Each row below is a small network's average activation on inputs in which a field has the value named, seen along a few directions.
Values that are neighbours, or in one group, have similar rows; names and order tell nothing.
(in the rows, 500 means zero)
Random noise pushes rows far along 2 fixed directions. That doesn't count. These rows show it; they differ only by the noise:
[588 588 479 517 674 330 289 383 439 364 573 634 670 396 544 433]
[864 643 493 388 736 450 525 395 114 471 471 606 461 402 668 321]
[332 520 708 559 224 639 498 675 673 437 338 360 355 663 378 640]
[580 586 482 520 668 331 287 386 448 363 572 632 671 399 540 438]


Field MET:
diguf: [444 401 501 619 716 232 358 322 608 388 851 627 746 404 501 480]
fupid: [282 396 590 499 276 505 608 540 791 565 276 350 353 596 340 575]
dofo: [396 508 302 458 468 511 610 641 545 638 651 482 453 481 568 483]
nido: [570 584 447 507 499 509 522 401 483 519 440 651 640 518 473 569]
keko: [354 396 635 413 370 604 625 474 680 559 295 364 399 501 436 598]
dusef: [454 397 316 497 348 640 714 719 555 639 541 390 380 531 587 491]
binak: [459 450 589 651 626 504 407 545 533 460 600 470 523 569 397 529]
teler: [508 529 569 496 478 529 460 562 487 449 401 499 441 553 515 528]
tam: [570 522 465 563 581 471 312 407 521 434 485 582 592 418 481 509]
rivi: [146 384 446 510 162 626 478 585 646 571 614 342 567 608 359 607]
MET is arranged as 4 separate groups.
Q: List the group mates of tam, in the order listed.
A: nido, teler
Q: List the group mates of dofo, in the order listed.
A: dusef, rivi
Q: List the group mates of keko, in the order listed.
A: fupid

Field TUV:
komi: [591 600 785 572 520 504 557 427 446 481 498 571 462 640 399 533]
tor: [400 602 439 292 432 471 497 464 599 485 315 589 618 440 593 525]
rol: [129 438 425 591 470 475 414 377 586 418 822 442 688 476 407 473]
tovu: [637 407 376 448 702 360 586 307 481 616 435 551 377 401 492 333]
reka: [868 677 478 400 815 542 243 461 118 418 469 631 484 289 605 392]
zemu: [794 572 246 472 424 613 667 644 170 610 587 559 386 451 741 435]
zovab: [459 483 362 458 322 511 417 480 378 525 752 494 598 538 509 446]
tafif: [566 425 524 620 742 270 138 519 613 229 531 591 682 438 622 347]
vil: [807 490 806 488 608 667 820 499 254 435 354 366 141 594 636 488]
geg: [199 412 546 545 208 555 451 531 796 480 353 458 745 575 212 731]
sose: [597 530 346 483 537 569 668 723 562 629 639 427 415 469 583 538]
ket: [372 525 338 441 605 133 326 369 782 455 469 572 606 341 574 524]
sisi: [543 421 569 484 431 610 662 349 483 682 323 456 485 464 424 412]
tas: [704 470 291 410 981 280 619 396 107 586 813 641 618 308 741 231]
sezeg: [570 621 634 569 470 615 406 520 361 470 375 537 417 675 372 634]
A value of TUV combines one of 5 hidden first parts with one of 3 second parts; all combinations occur once.
Q: Changing only the second part turns reka into zemu. tafif has the same second part as reka; what does that change turn tafif into?
A: sose
Q: Changing only the second part turns vil into tas. komi has the same second part as vil; what does that change turn komi into?
A: rol

Field FUT:
zuk: [444 533 581 582 487 511 382 600 492 385 494 460 507 577 481 570]
rapu: [599 499 733 554 561 607 524 491 406 441 498 441 353 554 462 487]
duba: [440 469 334 557 742 320 399 492 603 494 846 599 663 372 550 421]
bif: [542 614 226 430 757 121 163 239 520 340 657 792 924 263 630 426]
kaz: [420 492 424 410 394 572 621 542 542 598 438 424 446 461 488 534]
bim: [629 557 492 537 417 610 520 562 387 488 526 551 498 549 550 545]
poman: [616 561 443 490 650 331 238 291 514 411 486 676 667 360 508 440]
buf: [289 325 525 493 266 574 705 526 675 595 443 366 492 574 428 518]
supos: [429 486 401 508 465 532 516 584 387 574 589 449 502 537 489 472]
lanin: [523 470 568 558 683 322 392 330 634 454 417 585 571 446 438 500]
FUT is arranged as a 2 by 5 grid.
Q: List every value one step from bim, in the order listed.
A: zuk, bif, supos
Q: List every value one step from lanin, in the order listed.
A: rapu, poman
A value of FUT combines one of 2 hidden first parts with one of 5 second parts; all combinations occur once.
Q: Changing only the second part turns duba into bim. buf has the same second part as duba; what does that change turn buf into?
A: bif
Q: Changing only the second part turns poman into kaz. zuk has the same second part as poman; what does that change turn zuk into?
A: supos
